These are the activations of a small neural network, seen along a few directions. Each row is one input.
Each table varies a few parts of the input and shows all the possible inputs, shuffled.
A made-up example of a description, with smaller parts first: ring(8) and (point or (values(2) and line(4)) or line(11)).
Shared parts are said once, and a part with two or three values counts as separate values.
In the rows, 128 means zero.

Other details of the inputs shift rows strongly along two fixed directions, in all tables alike. That doesn't count.

Rows:
R1: [166 182 184  59 174 155 115  94 145 132 115]
R2: [ 94  74 143 130 125 123 134 130 115 144 144]
R3: [204 217  44 177  89 117 123 109 147  42  61]
R4: [143 146  36 168  90 112 129 134 135  82  98]
R5: [ 99  80 152 145 125 125 138 141 118 151 143]
R6: [151 181 190  59 175 148 117 108 127 136 123]
R7: [163 219 144  62 176 153 124 124 187 145 138]
R8: [119 102  74 194  84 106 142 138 122  98 118]
R9: [124  89 174 147 131 113 134 126  78 140 126]
R10: [ 98  76 138 132 133 118 125 137 111 151 145]
R11: [ 93  76 144 130 124 127 131 132 112 139 149]
R12: [109  79 142 139 125 125 137 141 109 156 153]
R13: [144 209 147  55 173 159 114 122 179 140 132]
R14: [154 213 152  64 170 155 122 126 185 150 136]
R15: [101  80 151 139 118 123 134 142 118 152 146]
R16: [132 144  46 172  86 108 120 138 138  87  96]
R17: [103  79 149 140 120 123 139 135 118 149 153]
R18: [105  82 145 147 134 120 134 142 113 155 151]
R19: [122  76 170 134 123 126 117 114  82 127 126]
R20: [211 228  39 169  82 117 119 109 153  40  61]
R21: [137 188 153  56 173 163 124 113 167 144 145]
R22: [129 130  46 174  85 112 130 128 128  88 105]
R23: [133 130  46 172  87 114 126 139 123  85 108]
R24: [104  81 144 141 121 126 138 132 111 155 155]
R25: [102  82 146 146 128 128 141 131 111 153 152]
R26: [116  83 167 131 129 112 124 120  76 135 120]
R27: [ 99  84 149 148 128 122 131 143 115 157 146]
R28: [ 92  75 145 130 124 123 129 136 116 147 137]
R29: [ 97  78 139 132 131 123 122 140 108 147 150]
R30: [163 187 194  68 172 143 125 110 134 145 126]
R31: [160 209 148  66 182 161 135 122 180 146 138]
R32: [128 137  53 171  81 114 124 139 135  79  99]
Description of these inputs: line(4) and (values(2) or ring(6)).
Question: The inputs of R20 and R19 match in every part but the line(4) part. If R24 is changed in the same way as R20 into R19, which row does it become?
Answer: R21
Question: Change only the values(2) part in R3. List by row number the other rows that result.
Answer: R9

Rows:
R33: [162 175  29 153  85 125 131 120 133  71  99]
R34: [ 96  42 166 163 120 116 145 142  78 179 166]
R35: [155 184  48 181  90 111 144 133 155  85  91]
R36: [136 133  57 163 100 107 112 129 115  94 113]
R37: [ 94  41 168 167 120 108 144 139  81 174 172]
R38: [ 79  28 154 136 123 118 143 130  81 147 159]
R39: [158 169  42 175  96 128 137 123 159  73  91]
R40: [132 174 188  59 169 147 113 142 163 161 136]
R41: [119 134  66 162  92 111 110 130 136  89  96]
R42: [143 175  33 158  98 113 117 127 146  73  80]
R43: [130 164 169  51 191 149 118 119 153 154 142]
R44: [154 164 172  69 183 171 132 112 155 162 155]
R45: [130 176 191  78 169 152 136 121 176 167 146]
R46: [ 76  41 164 150 127 106 133 155  80 169 142]
R47: [125 132  61 155  90 120 139 122 128  86 102]
R48: [186 233 200  68 181 156 110  92 116 101  97]
R49: [147 176  41 156  82 115 104 135 155  65  83]
R50: [160 211 141  45 173 162 127 101 168 131 144]
R51: [162 171  50 173  80 130 124 130 169  65  94]
R52: [ 88  38 168 165 125 107 151 144  88 167 163]
R53: [112  85 132 147 123 111 125 152  87 154 138]
R54: [112  84 104 150 114 116 116 134  91 133 130]
R55: [ 97  27 160 161 126 125 136 129  84 161 172]
R56: [ 92  82 143 151 114 108 122 151 109 144 127]
R57: [155 209 166  59 179 175 126 105 203 138 134]
R58: [128 168 189  35 167 169 124 113 170 149 148]
R59: [140  29 215 152 109 101 125  96  47 137 106]
R60: [121 170 186  39 174 166 128 105 171 152 145]
R61: [143 178 176  62 185 141 119 132 145 167 150]
R62: [136 136  67 170 103  96 128 153 119  95 102]
R63: [ 91  25 162 158 131 124 144 134  92 155 162]
R64: [138 142  85 182  77 111 133 143 146  99 110]
Question: What is each input in this table made of?
Answer: values(2) or (ring(5) and line(6))
Question: Change only the line(6) part in R56. List by row number the other rows that result.
Answer: R40, R46, R53, R61, R62

Rows:
R65: [ 86  56  76 190  83  89 114 143  81 115 123]
R66: [174 204  70 136 118 143 141 120 173  88 122]
R67: [138 149 209  88 161 138 130 109 129 141 124]
R68: [166 205  90 116 125 125 117  99 140  62  78]
R69: [ 98  83 221  86 159 154 130 129 134 181 180]
R70: [117 133 185  89 172 160 139 127 156 174 152]
R71: [161 205  75 131 108 134 127 119 185  94 108]
R72: [102  48 115 184  74  93 135 123  57  96 101]
R73: [107  90 214  87 162 157 141 126 131 182 182]
R74: [141 148 167  83 180 143 141 128 157 168 154]
R75: [183 213 103 136 118 124 137 108 147  76  81]
R76: [ 84  33  86 188  76 110 123 135  86 100 140]
R77: [121 130 187  83 161 153 141 117 151 175 164]
R78: [204 208  94 140 125 131 122 108 136  84  90]
R79: [134 159 169  88 175 139 134 127 144 176 154]
R80: [154 208  61 111 116 125 117 127 161  98  96]
R81: [107  59  80 210  75 103 150 133  97 120 138]
R82: [150 198  58 114 119 138 118 109 173  83 108]
R83: [136 169 170  83 167 141 128 129 154 171 146]
R84: [158 196  64 109 109 146 126 119 171  78 108]
R85: [ 95 111 182  66 171 161 130 125 142 173 149]
R86: [ 72  32  84 195  88 109 124 141  89 113 125]
R87: [119 136 163  60 182 144 117 124 154 155 147]
R88: [ 89  31  83 182  79  93 132 150  88 118 123]
R89: [139 136 207  95 172 139 146 105 112 151 137]
R90: [ 99  66  91 207  73  86 122 153  95 124 122]
R91: [ 88  46  95 212  76 106 132 150 105 120 122]
R92: [141 153 170  78 173 143 135 131 164 165 147]
R93: [127  73 242  98 165 141 123 116  84 184 154]
R94: [163 206  66 142 130 143 141 125 178  99 106]
R95: [160 218  79 132 120 121 118 148 165  96 100]
R96: [ 79  52  85 189  88  91 116 159  68 113 128]
R97: [189 201  87 113 115 134 107 107 133  77  76]
R98: [ 98  58  93 212  89  89 141 163  69 129 138]
R99: [151 213  64 111 119 127 119 142 153  91  97]
R100: [110  61 229  80 172 142 103 108  74 172 152]
R101: [100 109 183  60 160 155 132 114 138 174 161]
R102: [168 200  74 130 121 122 123 136 185  95 100]
R103: [ 95  56 100 209  81  89 135 167  73 128 132]
R104: [119  66 249  97 162 139 113 118  86 183 153]
Question: The inputs of R98 and R95 match in every part but one. If R89 is changed in the same way as R98 into R95, which row does it become?
Answer: R67
Question: What is each input in this table made of?
Answer: line(5) and (values(2) or line(6))
Question: List by row number the other rows that have the line(5) part in common with R75.
Answer: R70, R73, R77, R83, R92, R93, R103
Question: A walk changes only the line(5) part. It starts at R79 and steps to R83. List the rest of the walk in order.
Answer: R90, R80, R65
Question: Change only the values(2) part in R89. List by row number the other rows that result.
Answer: R78

Rows:
R105: [130 109 172 114 138 136 132 120 125 155 140]
R106: [121 117 119 134 120 119 124 128 105 124 120]
R107: [146 216  87  80 141 155 121 135 200 114 132]
R108: [123 125 157 101 150 139 125 115 115 140 139]
R109: [145 210  87  82 156 152 125 131 199 119 123]
R110: [127 124 172 116 148 137 136 121 126 142 138]
R111: [125 116 136 148 117 111 131 134 117 125 121]
R112: [128 113 134 149 115 114 122 131 118 129 121]
R113: [128 116 131 151 122 121 133 133 106 126 127]
R114: [127 114 171 114 147 125 121 129 115 157 141]
R115: [118 106 128 134 117 115 118 132 117 119 118]
R116: [152 216  96  98 155 147 139 133 197 126 127]
R117: [121 107 125 138 119 127 123 124 118 112 121]
R118: [121 159  71 128 125 131 131 134 164 117 124]
R119: [115 125 162 103 144 139 123 118 122 142 133]
R120: [128 119 168 117 148 137 124 126 115 153 142]
R121: [140 113  87 184  95 112 127 129 106 100 113]
R122: [130 123 171 115 145 134 138 120 128 143 140]
R123: [135 113 166 113 142 135 131 122 118 156 143]
R124: [134 123 166 114 150 133 137 122 119 145 144]
R125: [135 109 130 147 117 119 141 130 108 129 129]
R126: [143 112  87 182  93 109 128 128 108 101 115]
R127: [130 115 171 117 143 136 129 118 128 148 141]
R128: [122 109 124 134 111 123 131 119 115 122 121]
R129: [126 119 134 152 118 123 134 131 116 122 122]
R130: [127 111  81 169  95 112 119 135 104  93 107]
R131: [119 124 159 102 149 138 122 120 113 144 137]
R132: [120 116 123 138 117 126 126 118 115 115 121]
R133: [150 215  83  82 153 151 126 130 202 116 122]
R134: [126 118 133 148 118 118 135 134 116 125 118]
R135: [138 116  87 180  93 106 125 137 105 106 107]
R136: [145 223  86  80 140 153 125 129 197 116 133]
R137: [139 165  76 139 123 130 133 138 171 124 127]
R138: [114 106  64 184  96 113 135 148 138 120 128]
R139: [118 120 162  99 148 126 120 124 113 148 137]
R140: [122 109 121 133 121 121 120 134 108 121 120]
R141: [124 119 158 101 148 135 126 114 116 142 141]
R142: [129 126 167 112 150 131 134 131 116 151 137]
R143: [127 112 119 136 123 126 122 125 111 113 124]
R144: [130 167  85 138 113 130 138 147 166 118 136]
R145: [117 115 126 135 115 114 121 126 115 121 118]
R146: [127 112 134 153 116 125 125 128 116 127 123]
R147: [126 119 157  97 143 136 129 116 116 147 138]
R148: [137 169  77 139 124 127 142 141 170 119 127]
R149: [124 106 125 137 117 125 124 123 120 113 122]
R150: [128 113 133 148 121 109 131 137 107 129 126]
R151: [133 106  81 168  94 111 124 128 107  90 111]
R152: [125 119 172 114 144 134 126 127 124 154 134]
R153: [116 118 164 102 146 141 120 124 125 139 132]
R154: [131 112 132 152 117 126 128 123 118 123 125]
R155: [119 111 164  99 149 128 116 130 115 146 137]
R156: [131 112 131 151 123 121 136 129 107 123 130]
R157: [117 118 163  98 146 137 121 127 125 142 129]
R158: [128 114 174 113 141 134 141 123 124 151 139]
R159: [122 114 123 137 116 123 128 117 117 115 122]
R160: [127 110 159  97 144 137 126 122 118 144 138]
R161: [123 159  71 126 124 130 132 133 164 118 126]
R162: [118 119 122 134 116 122 124 126 115 121 115]
R163: [130 159  86 139 111 133 130 145 165 124 138]
R164: [124 100 126 134 112 125 128 125 118 119 121]
Question: The inputs of R121 and R143 match in every part but one. If R126 is changed in the same way as R121 into R143, which row does it become?
Answer: R151
Question: What is each input in this table made of?
Answer: line(4) and (values(3) or (values(2) and line(6)))
Question: Change only the line(4) part in R106. List by row number the other rows that result.
Answer: R135, R140, R142
Question: Change only the values(3) part in R133. List by row number the other rows that result.
Answer: R107, R109

Rows:
R165: [114 107 238  83 157 126 109 133 104 184 150]
R166: [110 109  88 161 102  97 111 158 114 120 137]
R167: [100 123 106 143 105 120 106 160 126 133 130]
R168: [172 199  55 139 104 114 113 142 130 100 109]
R169: [102 105 232  61 170 129 123 118  99 167 130]
R170: [145 190 125  51 177 157 109  99 185 126 132]
R171: [102  53 141 171 111 117 160 128  82 167 169]
R172: [121  80 192  79 151 159 144 112 116 167 174]
R173: [133 192 128  53 166 171 104 104 188 132 120]
R174: [164 161  42 139 105 127 116 105 131  86  99]
R175: [150 172 180 110 172 155 148 109 142 150 150]
R176: [185 193  80 174 127 119 134 139 150  94  92]
R177: [163 163  81 148  92 117 109  96 138  71  73]
R178: [156 153 180  85 162 169 134 105 145 122 141]
R179: [180 210 152  67 187 151 140 128 176 168 138]
R180: [ 54  48 136 134 116 114 123 151  86 145 131]
R181: [156 134 112 152  80 126 133 111 138  76  98]
R182: [147 220 154  61 186 161 146 111 202 152 159]
R183: [101  56 178 181  99 108 152 122  90 152 143]
R184: [102  98 183  64 173 133 130 127  87 174 151]
R185: [ 73  29 146 147  96 140 136 137 113 138 152]
R186: [112  78  93 157  91 124 137 131 132  97 140]
R187: [152 178  70 148 119 113 121 127 109  66  78]
R188: [119  70 120 167 117 123 114 110  82 110 118]
R189: [122 108 106 160 127 107 138 155 144 139 136]
R190: [115 146  64 130 117 104 123 139 128  87 105]
R191: [ 98 116 109 161 105 133 147 134 143 137 141]
R192: [145 116 143 170 111 103 136 140 126 133 106]
R193: [ 94  71 113 180 105 112 136 165 127 151 130]
R194: [155 161  95 166 111 113 108 144 106  97 109]
Question: What is each input in this table made of?
Answer: line(5) and ring(6)
Question: The inputs of R168 and R172 match in every part but the ring(6) part. If R194 is changed in the same way as R168 into R172, which row does it become?
Answer: R178
Question: Change only the ring(6) part in R182. List by row number the other rows that result.
Answer: R166, R170, R186, R189, R190
